These are the activations of a small neural network, seen along a few directions. Each row is one input.
Each table varies a few parts of the input and shows all the possible inputs, shuffled.
A made-up example of a description, with smaller parts first: one of 4 places along a line, together with either a single point or one of 9 places around a ring or (one of 3 separate values, together with one of 5 places around a ring).
Shared parts are said once, and a part with two or three values counts as separate values.

A family of inputs:
r1: [ -4   0 -26  11  17  30 -39 -22 -12  27   7]
r2: [ 27  42   6 -24  35 -33  50 -19  52  -7  14]
r3: [-25 -21  -9 -41  11   0  10   8 -50  22  30]
r4: [ -8  28   3  -3 -38 -13   1 -30 -17 -26 -43]
r5: [-34 -27  13  -2 -25 -20   4 -13 -29 -18 -38]
r6: [-22   4  13 -10 -78  11   9  -8   9 -15 -15]
r7: [ 29  -9 -35 -17  22  40  -2  42  -7  11  34]
r8: [-24 -23 -10 -15  20  12 -17 -12 -39  26   9]
r9: [-19 -42  19  12  -6 -24  -8 -13 -22 -26 -26]
r10: [ 30  44   7   3  28 -32  67 -15  39  -1   8]
r11: [ 23   1 -17  -6  16  17  -9  66   1  11  30]
r12: [-12 -11  14   2 -74  16  -2  -4  26 -22  -6]
r13: [ 24   4  21  22  -7 -11 -11 -30  -8 -36 -32]
r14: [ 11 -24   6  37  -9   3 -28 -17  10 -26 -32]
r15: [-10  11  -8  22  11   5 -46   4  -3  27   2]
r16: [ 16 -17 -29   4  25  49 -28  18  -1  17  13]
r17: [ 19  48  15   7  31 -26  67 -13  37 -13  14]
r18: [ 10  -7 -11  15  19  25 -35  43   7  18   8]
r19: [ 32  42   4 -12  31 -34  60 -18  46   0   9]
r20: [ -2 -19   8  29 -48  20 -20 -11  33 -18 -17]
r21: [-30 -11   8 -30   4 -22   4  32 -42  23  26]
r22: [-31 -13   7  -4  14 -11 -24  13 -30  26   4]
Q: What do these inputs look like to the network?
A: either one of 4 places along a line or one of 8 places around a ring or (one of 2 separate values, together with one of 5 places along a line)
Q: Which other rows belong to the same alternative as r1? List them by row number.
A: r3, r7, r8, r11, r15, r16, r18, r21, r22

A family of inputs:
r23: [-34 -25   9 -20 -43   3  -8  21 -27   5   5]
r24: [-12   1 -15  10 -29  43 -39  -5   3  14  -1]
r25: [  0  -9 -26  15 -10  42 -49 -16  -7  11  -5]
r26: [-23 -36   5 -19 -31   5  -9  29 -36  -4   6]
r27: [-11 -31  -4  23  12   8 -51 -12 -35   8 -19]
r28: [ 14 -33 -21   8  12  41 -37  13 -25  -8  -2]
r29: [-31 -11   9  16 -30   3 -41  11  -3  13 -11]
r30: [-19 -17  -5  25  -1   9 -56 -18 -21  14 -20]
r31: [ 49  55   0   3  14 -11  63 -14  57 -19   2]
r32: [-41 -11   3 -16 -46   7 -18   1 -24  12  -4]
r33: [-41  -9  -1 -11 -35  15 -25 -18 -30  16  -9]
r34: [ 15  50  15 -18   7 -42  81 -29  22 -21  -4]
r35: [ -5  15  -9  -7  71 -16  -2  31  -6  49  42]
r36: [  9 -23 -26  13   4  43 -45  -9 -21   4  -4]
r37: [ -4 -15  -6   1 -37  31 -22  36   7   3  13]
r38: [-22 -32 -11 -10  -4  13 -30 -22 -56   6 -12]
r39: [ 47  33   3  -3  12  -8  55 -27  73 -20   7]
r40: [ 10  34  16 -19   4 -37  85 -36  26 -20   4]
r41: [ 54  65   3   0  16 -21  49  -9  56 -20  -1]
r42: [ 11  26  18 -25   5 -39  73 -43  38 -23   2]
r43: [-25 -24  15  13 -27  -1 -31  31  -7   6  -1]
r44: [ 20  60  18 -22   9 -53  67 -24  20 -23  -6]
r45: [-31 -18 -11  -6 -17  14 -35 -29 -41  12 -13]
r46: [ 14 -38 -19   4  -3  33 -26  37 -13 -10   2]
r47: [-14  16 -17 -44  53 -11  24  21 -28  49  50]
r48: [ 45  41   1   3  11  -6  67 -20  62 -17   9]
r49: [-17 -47  -4 -17 -10   5 -12  24 -47  -9  -6]
r50: [  8 -27  -9   2 -24  33 -23  43  -2  -5  13]
r51: [-31  -8   5  21 -19  10 -47  -8 -10  17 -15]
r52: [-12  -2 -12   5 -39  35 -33  15  11  11   4]
r53: [ 30  56  25  15  27 -56  39 -14  41 -20 -14]
r54: [-17 -42  -6 -14   4  12 -23  -1 -59  -6 -11]
r55: [ 22  24  25  13  23 -44  46 -32  60 -21  -6]
r56: [ 24  47  23  19  25 -46  54 -18  43 -20 -11]
r57: [-13 -36  11  13 -15   1 -32  39 -16  -3  -2]
r58: [ 21  24 -30 -22  58  19   9  34   9  48  54]
r59: [ 20  33  23  19  23 -41  58 -25  49 -19  -4]
r60: [ -6 -46   2  15   6   1 -34  33 -27  -6 -13]
r61: [ -6 -40   1  18  20   7 -44   9 -37  -4 -18]
Q: The inputs of r37 and r23 match in every part but one. If r58 is changed in the same way as r37 into r23, which row does it become?
A: r47
Q: What do these inputs look like to the network?
A: one of 3 separate values, together with either a single point or one of 4 places along a line or one of 8 places around a ring
Q: Which other rows agree with r55 in the choice among 3 separate values? List them by row number.
A: r27, r29, r30, r35, r43, r51, r53, r56, r57, r59, r60, r61
Q: Which other rows does r54 become when the place on the ring of 8 takes its other values? List them by row number.
A: r23, r26, r32, r33, r38, r45, r49
Q: Which other rows does r31 become when the place on the line of 4 takes its other values? List them by row number.
A: r39, r41, r48

A family of inputs:
r62: [-29 -18 -11  10  -6 -12 -30  32 -56  18 -13]
r63: [ -4  -7  -6  27 -11  29 -42  46 -15  11   2]
r64: [-45 -47   2 -23 -45 -18 -26  26 -33   2  -6]
r65: [ 55   8  -9  13  42 -13  45  27  51 -17   9]
r66: [-16  54  13 -35  18 -27  50 -26   9  17  13]
r67: [ 25  24  23  50 -38  -6  -1 -54  59 -47 -52]
r68: [ 25  43  13 -26  44 -46  45 -10   4  -2  15]
r69: [ -2  17  34  36 -27 -47  13 -80  21 -49 -68]
r70: [-13 -24 -22   6  53  20 -53 -25 -56  23  -2]
r71: [ 12 -19 -41  18  36  49 -60  -3 -19  22   6]
r72: [ -7 -40  -9 -11 -57  57 -31  23 -26 -14  -4]
r73: [-34 -33   3   6  23   0 -45  -8 -37  36   3]
r74: [51 47  2 -7 29 -3 27 12 44 -5 26]
r75: [-17 -37  -8  -6 -53  20 -37  44   6  -1   6]
r76: [-19  23  27 -22  -7 -26  70 -26   5  -6  20]
r77: [ 27   4  15  -2  63 -52  62   2  12 -20  -1]
r78: [-30 -52 -13 -30 -54  19 -19   7 -64 -10 -18]
r79: [ 12  26   3  -6 -23  12  54   0  45  -4  29]
r80: [ -8 -25  -6  20  12  34 -54  12   1  31  14]
r81: [ 15  55 -10 -18   1  11  34   0  48  17  22]
Q: What do these inputs look like to the network?
A: one of 2 separate values, together with either a single point or one of 4 places along a line or one of 5 places along a line
Q: The inputs of r70 and r71 match in every part but the choice among 2 separate values. If r66 is changed in the same way as r70 into r71, which row does it become?
A: r81

A family of inputs:
r82: [ 45  44  -1 -11  15 -20  15   9  45 -11  -5]
r83: [  2 -40 -18 -13  32  21 -22  42 -22  22  33]
r84: [-22 -24 -12 -23 -64  38 -25   5 -23  -1   1]
r85: [-35 -11  -1   1 -47  16 -36 -11 -20   1 -25]
r86: [ 39  27  11  -1   5 -19   4 -16  57 -25   0]
r87: [-10 -48  -1 -11 -48  24 -17  30 -25 -20  -4]
r88: [ -9 -16 -30 -25  19  34 -29  17 -20  42  39]
r89: [-25   9  27  -6   1 -45  46 -24  17   3   1]
r90: [ 31   9   6   8  14   1  41 -55  17 -29 -10]
r91: [-15  11  -2  21  -7   2 -43 -22 -33  10 -19]
r92: [-22 -37  11  13 -31   3 -28  15 -22 -19 -29]
r93: [ -8 -33  -2  14  39   2 -35  20 -26  15   1]
r94: [  4  44  11 -31   9 -34  62  18  -2   7  21]
r95: [-21  -8 -14   2  27  16 -45  -6 -24  36   5]
r96: [ 32  26  -9  52 -16  44   7  27  74   4  15]
r97: [-15  29  23 -26  -1 -41  61   4   8   1  24]
r98: [ -2 -16  10  33   7 -11 -34   6 -35 -11 -23]
r99: [  0  -4  12   9   5 -28  26 -48  34 -13 -20]
r100: [ 32  37 -21  -5  41  -4  52 -13   0 -12  -5]
Q: What do these inputs look like to the network?
A: either a single point or one of 8 places around a ring or (one of 2 separate values, together with one of 5 places along a line)
Q: Which other rows does r95 become when the place on the line of 5 takes its other values? List them by row number.
A: r84, r85, r88, r91
